Each row below holds a small network's activations on one input, seen along a few directions.
Each table varies a few parts of the input and shows all the possible inputs, shuffled.
Descriptions start from the smaller parts, as in this example, which fits no table here: one of 4 places along a line, together with either a single point or one of 9 places along a line or (one of 2 separate values, together with one of 5 places around a ring).
Shared parts are said once, and a part with two or three values counts as separate values.
In the rows, zero is written as 128.

Other details of the inputs vary at random and push rows far along two fixed directions, the same in every table; ignore that.

Rows:
x1: [120 137 137  88  72  88 136 140 103 183 126 105 127 125]
x2: [165 120 130 108  49 106 141 116 104 174 126  87 148 127]
x3: [ 79 146 117 157 112 167 101 120 151 122 152 152 115 162]
x4: [144  97 133 111 167 110 137 138 130  88 109 137 117 114]
x5: [161 133 139  80  60  81 147 127  83 196 123  85 142 102]
x6: [160 130 136  96  47  86 152 132  98 200 119  82 155 115]
x7: [ 96 149 110 164 117 180 101 112 145 122 156 148 122 145]
x8: [152 107 135 148 164 113 146 140 143 111 106 129 146 136]
x9: [ 86 162 120 144 145 166 101 121 129 134 159 155 114 127]
x10: [ 98 146 113 162 119 181 101 111 142 123 160 148 124 149]
x11: [146 113 135 136 178 112 143 143 133 101 107 133 129 123]
x12: [158  96 138  99 154 100 144 135 121  97 101 118 123 107]
x13: [101 151 113 161 123 186 100 105 142 121 157 140 125 146]
x14: [149  96 132 106 156  99 143 141 128  94 102 129 118 109]
x15: [155 111 135 147 168 118 146 135 143 109 104 121 147 133]
x16: [ 74 161 122 154 129 157 104 127 149 137 152 154 121 155]
x17: [108 184 124 106  24 145 115 108  91 222 174 102 140 123]
x18: [159 110 134 148 165 111 147 134 142 111 105 125 147 133]
x19: [160  97 128 151 148 124 145 133 144  93 106 122 141 144]
x20: [146 102 133 112 167 111 140 138 128  85 109 134 116 114]
x21: [144 110 133 134 171 106 143 145 136 107 103 132 129 119]
x22: [134  93 139  95 147  85 145 149 131  99  98 130 112 126]
x23: [ 89 156 116 124 141 168  95 108 126 113 161 158 100 116]
x24: [ 89 166 120 143 148 170 100 115 129 131 157 148 115 124]
Each input here is: one of 4 places along a line, together with either a single point or one of 5 places along a line.
The inputs of x11 and x19 match in every part but the place on the line of 4. If x1 is changed in the same way as x11 into x19, which row does it become?
> x3
List by row number the other rows that have the place on the line of 4 in common with x6.
> x8, x15, x16, x17, x18
Which other rows does x24 become when the place on the line of 5 takes its other values? List them by row number.
> x5, x9, x11, x21
Start at x13 and move only the place on the line of 5, one step at a time. The first step leads to x2. Which rows follow, in order?
> x19, x10, x7

Rows:
x25: [159 103 134 126 136 101 147 137 130 126 104 116 143 123]
x26: [104 138 117 164 166 167 112 125 149  96 145 161 119 139]
x27: [134 140 129 107  66 124 128 119 103 177 145 109 138 122]
x28: [109 138 120 161 172 165 113 122 152  97 135 150 124 134]
x29: [124 143 131 102  63 121 128 121 110 175 140 105 136 127]
x30: [159 104 139 124 143  93 150 139 129 123 102 116 142 130]
x31: [124 143 131 102  64 118 126 119 109 174 139 105 133 128]
x32: [159 105 134 127 136  98 146 135 129 126 104 116 140 124]
x33: [124 144 131 106  68 117 128 125 104 179 140 105 132 128]
x34: [101 142 120 162 171 161 115 129 152 100 141 160 121 141]
x35: [167  89 137 120 132  96 154 139 132 110  97 111 141 131]
x36: [163 104 136 123 134 108 149 134 126 117 106 110 142 126]
x37: [ 93 143 116 165 164 167 105 124 150 103 143 158 114 141]
x38: [162 102 137 125 141  90 155 144 129 119  99 115 140 129]
x39: [100 136 118 159 162 167 107 118 153  92 142 158 115 146]
x40: [129 150 132 104  71 122 128 118 103 178 140 101 136 124]
x41: [157 109 139 122 139 104 150 137 129 122 104 109 143 128]
x42: [162 101 132 128 137  94 151 141 130 120  99 116 139 123]
x43: [102 145 118 163 171 169 107 118 151  99 139 153 119 136]
x44: [160  96 136 125 134 101 151 142 127 116 103 114 139 131]
x45: [134 142 129 107  67 121 126 117 102 177 145 109 135 123]
x46: [149  97 140  77 156  84 144 144 109 101 103 126 108  95]
x47: [123 144 131 106  68 121 129 127 105 178 141 106 135 127]
x48: [106 138 117 164 168 163 112 124 148  95 142 161 117 140]
x49: [167 101 137 123 139 102 150 134 126 114 102 109 140 128]
x50: [101 141 115 165 167 165 111 126 152 101 141 160 120 135]
x51: [ 96 141 118 163 162 170 106 123 147  99 147 159 113 145]
x52: [163  93 136 126 138  93 154 146 130 118  94 111 141 126]
x53: [160 102 140 123 141  95 152 141 130 124 102 115 145 129]
x54: [ 98 137 117 160 162 166 108 121 157  97 138 157 119 140]
x55: [112 146 130  60  83 108 118 125  86 166 142 118 102  86]
x56: [ 36 227 102 119   9 209  61  81 101 222 220 137 107 128]
x57: [ 85 140 126 113 193 145 106 131 133  85 140 169  88 110]
The inputs of x30 and x45 match in every part but one. If x31 is changed in the same way as x30 into x45, which row does it become?
> x39
What do these inputs look like to the network?
> one of 3 separate values, together with either a single point or (one of 2 separate values, together with one of 5 places along a line)
Which other rows does x46 become when the choice among 3 separate values takes its other values? List them by row number.
> x55, x57

Rows:
x58: [105 141 119 147 128 163 107 119 136 111 146 139 117 153]
x59: [160  97 119 154 148 139 137 125 150  95 107 129 139 135]
x60: [105 160 126 160 166 172 112 120 134 124 154 148 132 134]
x61: [114 142 138 117 122 119 125 127 119 157 127 117 127 128]
x62: [128 128 119 163 127 157 116 117 139 111 135 137 131 132]
x63: [103 131 124 132 133 131 118 129 139 121 133 144 127 137]
x64: [123 134 118 133  91 136 120 127 120 143 139 125 124 141]
x65: [111 153 124 165 174 162 115 123 139 120 152 156 133 133]
x66: [ 92 149 123 145 149 148 111 132 150 121 145 151 117 137]
x67: [130 140 123 108  52 122 121 119 105 172 147 107 129 138]
x68: [ 99 156 117 156 161 160 106 122 144 125 152 154 126 134]
x69: [126 115 134 147 179 110 135 144 143 115 104 139 126 131]
x70: [201  63 137 135 165 101 165 134 149  75  71 103 152 135]
x71: [ 86 156 125 145 151 147 105 121 139 139 147 152 116 136]
x72: [190  85 147 124 179  57 178 153 137 101  68 111 150 122]
x73: [107 160 121 162 151 165 114 125 129 140 155 150 133 128]
x74: [151  94 129 147 162 129 145 129 146  81 107 122 134 142]
x75: [ 98 139 125 138 124 150 114 124 140 123 150 154 117 147]
x76: [106 153 123 145 153 156 112 123 136 128 144 139 129 132]
x77: [145 127 118 127  85 144 123 107 128 144 137 115 139 131]
x78: [155 119 126 103  41 106 147 123  97 180 130  86 142 121]
x79: [114 141 128 120 101 120 129 140 125 158 132 121 127 124]
x80: [126 142 123 134 123 129 126 132 123 154 134 126 136 122]
x81: [127 106 132  74 181 106 125 134 114  76 119 151  86  84]
x82: [163 126 133 103  32 105 136 112  97 182 133  84 150 116]
x83: [ 99 137 123 142 122 151 116 130 137 126 145 153 116 144]
x84: [127 116 136 136 170 119 137 146 151  99 108 130 127 136]
x85: [155 122 128  95  35 103 144 116  96 183 136  84 143 123]
x86: [144 147 134 101  70  93 147 131  97 191 123  98 142 110]
x87: [134 128 133  26  64  85 130 129  63 169 134 106  95  64]
x88: [117 141 122 155 120 170 107 106 136 114 147 132 129 136]
x89: [ 97 176 126 128 111 151 114 114 119 159 152 130 125 126]
x90: [177  63 142 121 163  60 172 163 139  92  64 114 147 127]
x91: [178  67 151 116 156  75 171 154 138  90  76 112 141 141]
x92: [ 86 145 125  77 160 151  97 118 108  93 152 157  74  88]
x93: [127 107 134 129 158 115 136 140 143  97 105 132 133 137]
What do these inputs look like to the network?
> one of 3 separate values, together with either a single point or one of 11 places along a line
The inputs of x68 and x76 match in every part but the choice among 3 separate values. If x72 is changed in the same way as x68 into x76, which row does it become?
> x89
Which other rows does x83 become when the choice among 3 separate values takes its other values? List them by row number.
> x75, x91
List by row number the other rows that have the choice among 3 separate values in common with x86.
> x59, x62, x64, x69, x73, x78, x79, x80, x83, x87, x90
Which other rows does x63 become when the choice among 3 separate values takes its other values? List them by row number.
> x90, x93
